Each row below holds a small network's activations on one input, seen along a few directions.
In each table, some parts of the input vary, and every possible input appears once, in random order.
Descriptions start from the smaller parts, as in this example, which fits no table here: line(6) and (point or line(11) or (values(2) and ring(8))).
Shared parts are said once, and a part with two or three values counts as separate values.
(in the rows, 128 means zero)

Other details of the inputs shift rows strongly along three fixed directions, in all tables alike. That doesn't count.

Table:
row 1: [123 102 135 117 137 124  98 137 131 140 125 133 131]
row 2: [135 133 137 126 141 143 128 111 134 113 113 125 142]
row 3: [116 113 143 140 137 115 116 125 126 125 142 126 147]
row 4: [138 120 133 126 129 125 124 116 133 122 126 118 134]
row 5: [108 163 114 150 108 130 127 162 112 133 156 120  97]
row 6: [152 165 102 124 122 152 159 124 123 112  82 129 121]
row 7: [118 106 142 123 130 118  95 132 126 128 176 123 124]
row 8: [140 110 135 114 127 136 120 114 134 109 131 134 154]
row 9: [118 140 145  96 167  90 179  60 120 150 117 118 106]
row 10: [131 103 134 121 145 122 100 134 138 130 108 140 145]
row 11: [128  99 135 117 143 116 100 133 133 137 119 135 130]
row 12: [140 122 131 112 130 147 137 112 132 104 106 134 147]
row 13: [136 123 134 126 124 134 129 113 137 126 121 119 141]
row 14: [126  98 126 146 147 123 109 165 131 156 157 143 121]
row 15: [151 121 129 115 122 140 135 116 133 105 112 135 157]
row 16: [111 116 139 140 122 118 102 136 124 135 170 122 133]
row 17: [125 114 133 114 145 129 100 122 120 123 149 132 132]
row 18: [137 124 138 122 128 145 125 119 134 107 120 128 145]
row 19: [115 137 107 141 110 113 117 158 123 149 135 137 102]
row 20: [146 159 111 134 126 152 146 129 131 108  89 120 129]
row 21: [117 148 113 143 114 117 129 144 118 139 150 116 101]
row 22: [126 101 131 118 134 107  97 137 134 143 134 136 125]
row 23: [113 134 118 141 114 115 111 152 116 140 162 114  98]
row 24: [122 139 115 137 117 138 108 148 117 135 145 113 105]
row 25: [135 180 101 139 102 137 175 132 128 122 102 120 110]
row 26: [120 106 129 122 124 117  93 144 130 147 147 133 123]
row 27: [121 135 114 130 128 129 107 150 126 149 115 132 108]
row 28: [105 139 146  87 202  56 168  37 119 196 134  81  29]
row 29: [145 116 127 156 142 150 138 146 139 125 137 130 148]
row 30: [117 167 106 144  99 133 140 154 120 132 148 119  99]
row 31: [132  99 141 123 125 119 124 123 144 122 100 146 157]
row 32: [131 103 135 111 145 124 102 124 116 122 148 131 129]
row 33: [124 122 140 132 118 130 128 120 131 124 133 122 135]
row 34: [129 115 136 122 118 132 139 118 144 126  95 141 153]
row 35: [136 152 109 155 136 138 145 160 123 142 166 126  90]
row 36: [134 105 150 120 127 126 134 111 137 105 125 131 165]
row 37: [124 116 139 132 125 135 134 122 143 123  91 149 170]
row 38: [122 120 130 135 126 123 130 132 138 128  99 148 152]
row 39: [116  99 143 116 128 116 107 127 120 123 169 134 138]
row 40: [171 167 109 144 118 175 188 140 128 120  93 146 127]
row 41: [144 122 137 122 133 141 137 112 137 102 100 125 151]
row 42: [141 114 137 116 121 137 142 113 130 105 112 140 162]
row 43: [137 138 145  94 160 101 179  55 139 140 102 108 107]
row 44: [124 108 138 119 127 117 113 131 118 118 159 136 148]
row 45: [115 156 114 146 114 124 131 152 113 125 146 121 107]
row 46: [126 157 105 142  98 140 149 146 136 138  93 138 122]
row 47: [130 120 138 132 142 141 113 118 131 126 118 120 146]
row 48: [116 146 117 135 102 130 124 153 118 128 157 122 101]
row 49: [142 116 138 130 145 135 118 114 135 116 105 122 155]
row 50: [125 167 100 132  95 142 148 148 117 123 129 133 112]
row 51: [117 171 113 150 111 139 156 135 124 135 115 116 111]
row 52: [109 108 139 124 129 117 102 142 114 124 175 136 141]
Description of these inputs: line(4) and (point or (values(2) and line(6))).
Q: Changing only the line(4) part turns row 34 into row 39. The same change can be made to row 1. Which row results?
A: row 12
Q: Changing only the line(4) part turns row 43 into row 4. The same change can be made to row 5. Which row results?
A: row 51
Q: Change only the line(6) part in row 7. List by row number the other rows that result.
A: row 2, row 5, row 18, row 30, row 48
Q: Change only the values(2) part in row 42. List by row number the other rows that result.
A: row 39
Q: Start at row 6 and move only the line(6) part, one step at a time. The first step leads to row 32. Which rows follow, in order?
A: row 15, row 42, row 44, row 9
Q: Change only the values(2) part in row 44. List by row number the other rows that result.
A: row 50
Q: Change only the line(4) part in row 8. List by row number the other rows that result.
A: row 7, row 13, row 26

Table:
row 53: [151 108 148 133 159 134 135 103 142 117  93 126 150]
row 54: [146  91 146 121 137 140  99 132 128 116 151 148 166]
row 55: [146 179  76 148  83 167 149 169 126 128 104 142 111]
row 56: [128 172 114 140 118 140 175 136 129 142 121 120  92]
row 57: [128 146  84 143  98 143 100 194 106 148 154 126  69]
row 58: [164 111 134 127 143 156 149 101 141  89  68 138 177]
row 59: [158 128 151 129 122 158 184  85 148  96  67 130 192]
row 60: [131 137 157 113 167 110 186  56 135 128  95 110 142]
row 61: [108 165  97 122 108 108 112 149 108 151 180 110  47]
row 62: [ 88 138 143 105 166  50 169  57 115 197 137 101  52]
row 63: [133 114 102 157  97 151  81 196 130 130 142 134 124]
row 64: [117 114 145  76 184  71 149  65 131 177  96 119  84]
row 65: [129 110 151 126 140 136 151 102 150 119 111 136 164]
row 66: [155 197  88 130  78 167 181 142 132  99  83 118 114]
row 67: [100  98 159 125 141 125  71 112 130 136 144 121 156]
row 68: [125 144 121 117 158  97 166  82 139 177 115 113  85]
row 69: [131  93 143 137 135 154 104 143 131  79 142 147 194]
row 70: [128 119 133 124 111 128 114 141 111 127 161 133 131]
row 71: [138 157 108 142  83 166 137 170 113 103 134 131 134]
row 72: [109  70 149 134 121 127  49 182 126 101 179 169 178]
row 73: [129 141 123 124 130 137 145 124 127 126 139 132 120]
row 74: [ 94 115 154  81 171  54 132  58 122 160 143 109  84]
row 75: [144 159  97 170 108 152 113 189 117 121 137 134 122]
row 76: [136 105 143 119 173 114 120 101 125 130 146 130 138]
row 77: [149 111 142 127 104 149 147 100 162  85  88 129 191]
row 78: [131  66 148 127 133 145  50 164 124 111 181 148 155]
row 79: [116 197  83 124 132  94 187 115 128 196  90 111  39]
row 80: [125 120 143 111 130 163 107 103 135  99  86 134 190]
row 81: [149 182  85 156  93 170 154 175 129 129 101 129 110]
row 82: [148 105 150 122 149 140 128 107 149 122 104 127 145]
row 83: [153 120 148 133 124 147 142 109 146  77  93 126 190]
row 84: [131 111 141 125 144 125 134 104 120 107 134 125 163]
row 85: [121 129 163 119 178 109 167  76 142 135 119 122 135]
row 86: [150 197  94 145  73 171 181 148 135 102  82 111 107]
row 87: [102  58 151 126 152  95  42 167 127 153 170 133 130]
row 88: [ 92  64 154 132 123  84  41 155 122 132 202 127 139]
row 89: [141 117 145 118 112 134 151 102 135  98  74 153 189]
row 90: [110  97 147  91 175  67 115  92 118 174 148 131 103]
row 91: [ 89 145 107 147 116 103 112 167 115 161 166 129  72]
row 92: [120 158  95 140 108 129 103 171 101 117 171 111  89]
row 93: [131 152 102 157  78 153 142 164 121 121 125 125 132]
row 94: [100 135 113 131 121 113 103 166 106 154 199 131  73]
Q: What do these inputs look like to the network?
A: values(2) and (point or (line(4) and line(5)))
Q: Changing only the values(2) part turns row 77 into row 61. The same change can be made to row 67. Which row results?
A: row 80
Q: Changing only the values(2) part turns row 83 into row 92. The same change can be made to row 85. Which row results?
A: row 69
Q: Change only the values(2) part in row 59. List by row number the other rows that result.
A: row 71
Q: Change only the values(2) part in row 62. List by row number the other rows that result.
A: row 89
